Each row below holds a small network's activations on one record, seen along a few directions.
Here are examples, each followed by its value of one field, Vunis.
Other fields move the rows too, some of them a lot.
In the rows, zero is written as 500.
Strong random noise was added to every row along 7 fixed directions; ignore it. To show where, here is one row again and again, with new noise each time:
[457 367 748 367 624 396 556 385 375 583 434 633 412 555 490 536 674 484
 275 503 386 471]
[575 636 388 561 459 502 553 502 527 509 502 402 546 528 511 497 390 506
 564 569 525 530]
[600 444 392 657 584 580 626 549 604 461 421 613 453 543 294 420 651 478
 521 349 313 676]
[429 741 452 385 440 471 538 382 622 601 454 460 446 735 487 547 621 429
 279 593 427 494]
[590 486 458 476 662 494 643 510 454 423 366 656 550 589 564 662 530 441
 342 584 384 535]
[579 473 480 622 538 477 327 565 491 334 469 536 634 414 398 374 655 607
 636 461 596 536]
[479 614 688 421 567 371 513 338 533 594 522 462 480 555 478 465 506 487
 267 679 486 345]
[667 458 375 615 465 604 583 718 472 244 320 719 556 417 634 493 659 322
 293 599 558 555]
[464 396 529 368 333 498 572 529 232 600 434 494 402 524 697 594 546 459
 520 434 537 619]

[482 679 429 502 327 447 455 542 617 501 592 372 527 416 573 481 413 420
 362 723 642 327] : s5
[396 380 621 308 517 483 530 451 387 539 412 623 377 560 608 591 684 418
 279 474 440 527] : s16
[425 297 800 405 378 394 312 514 221 484 509 487 521 316 692 396 575 536
 509 508 723 417] : s13
[434 519 745 322 300 401 435 461 291 536 489 471 455 439 743 471 556 394
 248 713 713 334] : s21
[583 537 280 561 638 532 481 541 416 380 484 434 678 551 492 655 360 667
 854 420 494 623] : s20
[447 685 424 540 217 492 445 478 568 626 634 176 448 492 545 382 342 458
 615 562 675 459] : s6
[622 393 693 547 474 406 507 605 306 427 568 478 577 182 666 435 272 472
 450 712 755 290] : s18
[554 590 426 520 485 514 517 464 467 515 452 354 535 608 524 547 415 524
 617 506 532 571] : s21
[578 625 378 497 582 530 526 478 515 450 416 518 564 657 539 654 515 508
 469 533 436 538] : s8
[505 505 486 473 362 538 361 596 419 401 522 501 551 414 625 453 533 495
 537 551 706 477] : s10
[397 556 549 372 424 422 395 457 364 575 551 402 566 487 654 633 387 544
 532 660 632 355] : s22
[469 557 410 513 424 512 426 528 550 472 559 478 513 450 447 449 445 505
 599 486 515 478] : s9
[541 565 781 428 613 323 431 333 355 543 541 326 602 451 622 506 307 616
 439 759 684 286] : s2
[364 606 511 404 525 418 382 497 560 551 599 480 570 516 436 546 513 577
 501 511 501 469] : s17
[527 499 558 504 410 497 531 546 473 488 523 474 423 404 569 389 520 450
 399 537 579 454] : s5
[482 502 597 584 606 453 455 441 764 475 593 578 488 412 262 305 667 489
 365 524 467 392] : s16
[571 630 297 572 675 514 468 466 688 405 468 494 672 629 370 588 444 608
 600 494 381 572] : s7
[459 290 804 420 499 403 412 451 264 500 396 582 406 491 553 466 738 562
 416 446 607 475] : s18
[641 453 401 686 300 563 516 703 445 416 577 373 574 209 602 317 233 524
 736 541 768 488] : s1
[604 519 570 584 659 452 534 441 604 362 429 615 581 546 464 499 598 526
 340 563 519 463] : s1
[624 450 421 583 581 584 701 536 487 504 476 586 452 462 541 550 366 412
 473 505 372 564] : s12
[573 539 421 626 481 556 489 405 525 532 488 377 446 618 396 447 511 650
 717 344 469 677] : s12
[474 320 609 446 336 486 488 501 287 600 435 482 361 484 548 452 683 487
 572 306 540 665] : s2
[439 436 555 389 523 447 296 469 352 487 533 476 583 500 532 582 501 656
 716 428 606 508] : s10
[540 183 569 535 594 508 668 563 329 558 464 687 404 431 443 497 537 466
 515 309 347 627] : s4
[594 297 502 501 661 516 642 519 360 488 424 592 529 483 568 667 362 531
 562 428 364 612] : s7
[471 435 538 443 293 635 794 536 403 734 452 518 220 519 652 487 494 291
 281 459 425 564] : s22
[511 482 343 539 554 609 730 607 584 471 494 636 457 525 481 597 541 359
 352 502 284 517] : s8
[459 483 558 430 416 431 463 523 409 484 561 464 514 358 613 480 417 496
 549 545 613 408] : s15
[506 410 571 411 499 537 819 456 383 698 514 484 301 498 610 631 227 378
 409 514 332 498] : s9
[493 358 640 397 412 564 791 487 336 640 407 564 232 522 648 559 563 290
 258 437 393 582] : s20
[592 341 505 589 557 460 416 518 309 479 520 414 610 340 548 485 361 675
 872 363 602 554] : s11
[549 250 513 498 517 557 730 583 304 556 422 588 436 456 597 609 398 468
 604 349 360 673] : s13
[459 705 321 496 460 545 457 497 659 507 544 405 539 672 395 515 504 511
 580 462 475 543] : s6
[414 346 574 338 547 476 689 558 264 634 504 602 462 429 759 790 288 407
 421 593 411 437] : s17
[538 519 314 442 434 602 531 563 403 403 389 525 542 617 643 650 578 455
 548 470 539 668] : s23
[582 440 750 569 744 420 690 361 589 660 607 472 410 421 386 418 229 517
 423 572 312 354] : s19
[462 594 503 452 273 509 498 449 483 641 564 291 455 558 564 425 404 506
 631 473 633 530] : s14
[592 580 473 619 609 506 591 476 680 467 523 508 525 506 402 439 344 398
 392 599 369 393] : s3
[518 514 497 614 588 513 631 455 649 529 556 533 442 483 359 393 471 417
 399 577 351 467] : s24
[524 432 658 519 726 393 609 322 509 666 553 432 485 530 342 486 333 597
 527 473 366 438] : s4
[598 308 576 575 567 547 524 581 309 404 440 565 534 347 565 492 484 514
 604 466 550 583] : s24
[470 350 653 470 308 485 482 497 300 631 581 366 426 391 579 374 407 544
 681 397 659 521] : s14
[497 343 609 543 310 578 490 628 474 514 498 568 332 363 521 286 704 414
 470 351 532 574] : s19
[524 457 595 470 470 492 603 445 434 632 482 449 384 510 582 474 461 467
 432 490 491 514] : s11
[552 482 599 507 539 485 658 398 449 617 572 418 427 465 503 502 306 455
 484 543 457 485] : s23
[517 507 405 438 497 483 550 598 484 413 428 566 547 492 648 677 486 401
 413 631 513 471] : s15
[442 220 740 503 314 504 308 619 268 422 556 529 486 220 535 249 668 541
 565 390 700 447] : s3

Here are new rows. What is Vunis for each?
[697 555 517 619 412 455 611 576 363 411 485 386 578 326 753 562 151 448
 495 744 757 384] : s18
[647 587 453 575 590 569 631 569 535 326 354 641 554 472 703 579 458 237
 149 768 532 419] : s24
[472 378 539 450 407 539 480 543 392 475 465 622 429 447 522 462 673 418
 421 456 519 548] : s23
[482 834 390 464 517 478 695 338 719 710 555 292 488 739 474 605 182 468
 418 671 337 441] : s13
[526 417 621 595 598 496 516 598 592 345 456 699 557 365 497 415 607 383
 285 626 447 375] : s13
[393 328 798 485 468 409 376 541 415 565 617 515 438 242 446 305 544 535
 421 484 591 379] : s17
[549 491 487 549 702 490 485 503 586 438 521 548 590 540 312 534 489 579
 585 445 405 504] : s6
[512 534 401 508 451 522 419 542 479 433 499 459 595 493 576 522 446 549
 560 519 572 532] : s7
[606 497 429 537 470 592 623 593 442 381 333 562 494 546 653 565 538 325
 317 578 532 556] : s21
[564 475 707 504 546 451 601 361 421 660 589 371 406 416 535 432 265 539
 487 592 503 402] : s12
[460 374 423 492 518 534 496 646 388 481 489 564 536 430 532 601 473 553
 658 364 473 628] : s17
[528 515 607 448 541 441 504 452 433 507 527 460 581 494 594 520 349 531
 482 638 605 374] : s14
[472 502 695 411 517 411 289 375 397 490 470 447 524 563 500 463 727 627
 494 469 597 461] : s8
[634 540 488 689 503 545 529 534 619 462 505 459 490 398 450 313 457 462
 467 538 560 481] : s11
[469 594 608 534 364 527 445 458 514 542 535 372 445 421 517 333 509 452
 427 585 640 446] : s24
[532 429 535 539 299 592 569 569 446 541 413 482 333 502 517 343 719 408
 435 389 543 657] : s2
[520 300 629 539 627 531 559 481 506 528 399 662 373 498 387 421 720 481
 364 342 358 565] : s11
[384 539 483 402 314 587 511 436 560 604 445 497 315 657 436 444 778 392
 350 380 441 616] : s23
[522 548 585 550 368 550 574 520 601 534 548 473 399 444 464 305 493 362
 293 589 495 396] : s3
[521 362 421 518 567 577 610 553 516 498 446 655 406 598 410 566 634 443
 497 383 336 653] : s10
[523 468 691 504 505 438 408 386 466 537 514 436 447 505 433 376 688 548
 461 418 531 494] : s8
[519 380 477 444 238 539 380 590 261 438 459 482 500 405 658 511 634 497
 663 391 707 633] : s23
[499 568 482 568 574 464 325 490 546 439 527 519 642 435 433 426 512 588
 577 543 584 404] : s22
[512 594 478 499 541 501 648 388 623 640 539 416 449 583 451 538 307 484
 403 552 349 493] : s7
